A small network was shown many inputs. Here are its activations along a few directions, one row for each input.
In each table, some parts of the input vary, and every possible input appears once, in random order.
Descriptions start from the smaller parts, as in this example, which fits no table here: one of 5 places around a ring, together with either a single point or one of 9 places along a line or (one of 2 separate values, together with one of 6 places along a line).
Shared parts are said once, and a part with two or three values counts as separate values.

Other details of the inputs shift rows strongly along two fixed directions, in all tables alike. That doesn't count.
These rows show it; all are for the same input, with only those details redrawn:
.03  .29  -.11  -.06  -.34  .23  -.01  -.06  .16  -.15  .32  -.08
.14  -.17  .16  .16  .36  -.42  -.23  -.34  -.03  .20  -.06  .04
.26  .22  .11  .59  -.29  -.14  .08  -.67  .26  .01  .11  .25
-.07  -.06  -.06  -.45  .24  -.02  -.29  .22  -.10  .01  .17  -.27

Rows:
row 1: -.21  -.18  .05  -.35  .32  .13  -.04  .39  -.14  .02  .10  -.14
row 2: -.08  -.13  -.03  -.47  .13  -.08  -.37  .26  .02  -.01  .05  -.26
row 3: -.09  .28  -.50  .11  -.31  .44  .50  .30  -.12  -.08  -.19  .20
row 4: -.10  -.11  -.03  -.46  .05  -.11  -.41  .31  -.04  .06  .06  -.23
row 5: -.07  -.06  -.06  -.45  .24  -.02  -.29  .22  -.10  .01  .17  -.27
row 6: .22  .27  .11  .59  -.37  -.16  .05  -.59  .19  .10  .13  .25
row 7: -.08  .26  -.04  .18  -.40  .40  .27  -.01  .23  -.19  .30  .12
row 8: -.14  -.14  .05  -.39  .29  .05  -.06  .35  -.17  -.04  .08  -.21
row 9: -.11  -.20  -.01  -.44  .16  -.06  -.24  .33  .03  -.06  .01  -.28
row 10: .01  .30  -.48  .04  -.41  .35  .46  .32  -.09  -.17  -.25  .10
row 11: -.07  -.10  -.01  -.42  .20  -.04  -.28  .27  -.01  -.04  .09  -.29
row 12: -.15  .17  -.44  .03  -.39  .37  .41  .15  -.06  -.26  -.44  .11
row 13: -.17  .22  -.44  .04  -.23  .38  .45  .14  -.20  -.22  -.36  .08
row 14: .24  .15  .16  .59  -.38  -.18  .07  -.59  .39  -.05  -.02  .23
row 15: -.09  -.20  -.18  .46  .36  -.18  .31  -.24  -.31  .17  -.72  .35
row 16: -.12  -.12  -.03  -.41  .27  .00  -.15  .28  -.08  -.04  .13  -.28
row 17: .09  -.31  .33  .19  .26  -.31  .00  -.18  -.04  .17  -.23  .14
row 18: .09  -.22  .32  .24  .38  -.26  .07  -.23  -.15  .19  -.14  .15
row 19: .00  .21  -.03  .04  -.50  .26  .14  .04  .29  -.27  .17  .02
row 20: .00  .20  .00  .05  -.53  .29  .21  .03  .25  -.24  .15  .03
row 21: .10  -.21  .26  .32  .38  -.39  -.01  -.31  -.03  .13  -.15  .13
row 22: .25  .15  -.22  .74  -.37  -.11  .52  -.34  .06  .01  -.55  .49
row 23: .04  .26  -.09  -.03  -.49  .22  -.08  -.01  .20  -.17  .28  -.08
row 24: -.06  .19  .10  .05  -.33  .47  .33  .10  .00  -.06  .24  .14
row 25: -.19  -.17  -.03  -.35  .30  .07  -.14  .32  -.05  .02  .14  -.20
row 26: .13  -.27  .23  .26  .34  -.46  -.12  -.31  .07  .15  -.18  .03
row 27: .07  -.22  .18  .27  .36  -.40  -.28  -.28  -.05  .28  -.05  .11
row 28: -.11  -.18  .07  -.39  .22  .03  -.10  .37  -.11  -.05  .02  -.21
row 29: .02  .28  -.07  -.04  -.30  .22  .04  -.03  .17  -.18  .29  -.10
row 30: .07  -.29  .34  .07  .22  -.23  .00  -.03  -.14  .19  -.20  .11
row 31: .12  -.18  .17  .19  .32  -.44  -.27  -.29  -.09  .21  -.05  .03
row 32: -.02  .33  -.50  .03  -.31  .36  .48  .32  -.16  -.14  -.20  .10
row 33: .02  .21  -.09  -.06  -.53  .19  -.12  .01  .24  -.18  .23  -.06
row 34: -.01  .21  .10  -.03  -.32  .39  .29  .11  -.04  -.11  .22  .05
row 35: .09  -.25  .34  .11  .28  -.20  .04  -.07  -.18  .20  -.16  .12
row 36: .04  -.19  .17  .22  .33  -.41  -.28  -.25  -.09  .35  -.04  .12
row 37: -.16  -.12  -.03  -.39  .30  .04  -.24  .30  -.05  .04  .16  -.22
row 38: -.03  .29  -.11  .02  -.38  .33  .02  -.05  .23  -.12  .36  .00
row 39: -.25  -.12  -.39  -.32  .24  .14  .17  .43  -.38  -.09  -.56  -.10
row 40: .10  -.28  .28  .28  .35  -.42  -.07  -.24  .02  .12  -.21  .10
row 41: .23  .12  .29  .66  -.32  .00  .34  -.52  .21  .00  -.02  .35
row 42: .13  -.23  .18  .12  .33  -.45  -.29  -.29  .02  .19  -.13  .01
row 43: .04  -.28  .34  .31  .41  -.21  .09  -.24  -.11  .26  -.14  .25
row 44: .03  .30  -.09  -.03  -.51  .18  -.08  .00  .19  -.10  .28  -.06
Changing only one part turns row 7 into row 40. The same change can be made to row 15. Which row results? -> row 39
Changing only one part turns row 10 into row 3. The same change can be made to row 42. Which row results? -> row 38
What do these inputs look like to the network? -> one of 4 places along a line, together with either one of 2 separate values or one of 9 places along a line
List by row number the other rows that have the place on the line of 4 in common with row 13. -> row 5, row 6, row 8, row 16, row 18, row 21, row 29, row 31, row 32, row 34
Change only the choice among 2 separate values in row 12. List by row number the other rows that result. -> row 22
Change only the place on the line of 9 in row 2. List by row number the other rows that result. -> row 4, row 9, row 14, row 17, row 19, row 20, row 30, row 33

Rows:
row 45: .14  -.25  -.14  .21  .56  -.70  -.31  -.29  -.21  .31  -.49  .06
row 46: .14  .35  -.04  .36  -.36  .11  .12  -.38  .17  -.01  .29  .17
row 47: .20  -.01  .27  .49  -.24  -.18  .12  -.39  .22  .08  -.07  .26
row 48: .05  .12  .00  -.05  .07  .02  -.09  -.10  -.03  .05  .24  -.08
row 49: -.08  -.02  .00  -.07  -.07  .10  .03  .13  .06  -.06  .01  -.04
row 50: -.01  .03  -.12  .06  .07  .03  .08  -.03  -.14  .11  -.05  .10
row 51: .01  .38  -.07  .22  -.74  .45  .27  -.12  .42  -.28  .31  .10
row 52: .01  -.15  .00  .11  .42  -.19  .03  -.08  -.25  .22  -.24  .14
row 53: -.16  -.07  -.01  -.69  -.02  .22  -.26  .62  -.09  -.09  .23  -.32
row 54: -.11  .45  -.34  -.25  -.51  .59  .02  .27  .08  -.17  .50  -.12
row 55: -.05  -.09  .02  .02  .07  .07  .14  .05  .00  -.06  -.14  .05
row 56: .09  .26  -.30  .29  -.39  -.05  .05  -.29  .19  -.16  -.17  .07
row 57: -.07  -.02  -.02  .02  .06  -.01  -.01  .00  -.04  .03  -.05  .00
row 58: -.09  -.36  .01  -.28  .75  -.34  -.30  .21  -.39  .35  -.20  -.10
row 59: .14  .07  .01  .51  .10  -.11  .30  -.34  -.13  .14  -.16  .31
row 60: .12  .21  .11  .37  -.54  .14  .25  -.19  .22  -.09  .03  .21
row 61: -.02  .36  -.16  .22  -.48  .45  .45  -.03  .07  -.24  .13  .12
row 62: -.22  .00  -.25  -.62  .20  .20  -.23  .56  -.19  .05  .23  -.30
row 63: .18  .05  .22  .46  .02  -.22  .01  -.56  .14  .06  .08  .13
row 64: .21  -.40  .10  .15  .40  -.74  -.29  -.22  -.09  .19  -.60  .02
row 65: -.16  -.28  .10  -.52  .43  -.10  -.33  .35  -.08  .02  .12  -.28
row 66: -.15  -.07  .05  -.69  .05  .16  -.25  .54  -.06  -.10  .27  -.33
row 67: .16  -.04  .22  .48  -.09  -.13  .27  -.31  .07  .04  -.27  .31
row 68: .07  -.27  .21  .11  .30  -.22  .15  .05  -.19  .12  -.29  .09
row 69: .28  .02  .37  .42  -.14  -.22  .05  -.51  .19  .03  .06  .15
row 70: -.19  -.03  -.39  -.75  -.04  .14  -.26  .60  -.01  -.25  -.07  -.43
row 71: .08  .22  .00  .38  -.33  .10  .06  -.34  .20  -.04  .18  .15
row 72: .14  -.41  .42  .15  .63  -.59  -.25  -.35  -.03  .23  -.15  -.01
row 73: -.11  -.52  .14  -.26  .69  -.36  -.23  .18  -.26  .21  -.34  -.09
row 74: .03  -.09  .12  .05  -.09  -.01  .09  .03  -.02  .02  -.14  .08
row 75: -.23  -.11  -.12  -.53  .16  .30  .09  .59  -.18  -.15  .00  -.24
row 76: -.16  .36  -.19  -.35  -.44  .50  .00  .28  .15  -.27  .50  -.21
row 77: -.09  .00  -.05  -.11  .02  .04  -.08  .09  .03  .01  .10  -.07
row 78: .03  .18  -.05  .36  -.30  .13  .25  -.28  .11  -.06  -.03  .21
row 79: -.08  .12  -.04  -.18  -.30  .30  -.04  .16  .17  -.18  .29  -.11
row 80: -.11  -.03  -.07  -.06  .11  .11  .10  .11  -.10  -.04  -.10  .01
What do these inputs look like to the network? -> one of 4 places along a line, together with either a single point or one of 8 places along a line

Rows:
row 81: -.07  -.39  -.05  -.32  .63  -.51  -.38  .17  -.25  .24  -.43  -.12
row 82: -.08  -.19  -.13  -.17  .21  -.28  -.20  .06  -.13  .01  -.32  -.11
row 83: .13  .05  .45  .19  -.29  -.09  -.17  -.37  .42  -.04  .43  -.04
row 84: -.04  .14  -.11  -.15  -.41  .41  .28  .24  .20  -.40  .03  -.11
row 85: .08  -.24  .20  .23  .12  -.22  .04  -.06  -.01  .16  -.20  .16
row 86: .13  .43  .10  .89  -.53  .28  .57  -.69  .33  -.17  .21  .52
row 87: .40  .29  .24  .77  -.45  -.28  -.13  -.96  .52  -.01  .34  .27
row 88: .17  -.15  .11  .68  .43  -.47  -.03  -.69  -.08  .35  -.26  .29
row 89: -.08  .17  -.06  -.22  -.46  .44  .20  .28  .18  -.23  .06  -.05
row 90: -.03  -.39  .20  -.35  .56  -.21  -.13  .28  -.34  .25  -.10  -.09
row 91: -.22  .04  -.13  -.63  -.29  .51  .08  .60  -.01  -.35  .08  -.28
row 92: -.22  .27  -.14  -.51  -.29  .61  .16  .61  -.10  -.21  .40  -.21
row 93: -.03  .22  .01  -.14  -.47  .45  .18  .27  .06  -.17  .20  -.01
row 94: -.07  -.26  -.06  -.34  .70  -.30  -.31  .25  -.40  .28  -.13  -.17
row 95: -.14  .30  -.40  -.65  -.29  .50  -.02  .57  -.13  -.14  .33  -.30
row 96: .21  -.24  .11  .65  .27  -.67  -.08  -.53  -.01  .33  -.43  .33
row 97: .01  .12  -.23  .04  -.19  .00  .07  -.01  .15  -.23  -.15  -.09
row 98: -.11  -.23  -.10  -.19  .70  -.21  -.19  .02  -.25  .21  -.09  -.09
row 99: -.20  -.37  .17  -.22  .71  -.17  -.14  .22  -.34  .20  -.07  -.11
row 100: .15  .43  -.16  .42  -.65  .21  .19  -.26  .18  -.10  .10  .21
Changing only one part turns row 93 into row 100. The same change can be made to row 84. Which row results? -> row 97
What do these inputs look like to the network? -> one of 2 separate values, together with either a single point or one of 9 places along a line
Change only the choice among 2 separate values in row 99. List by row number the other rows that result. -> row 88
Change only the choice among 2 separate values in row 83. List by row number the other rows that result. -> row 87
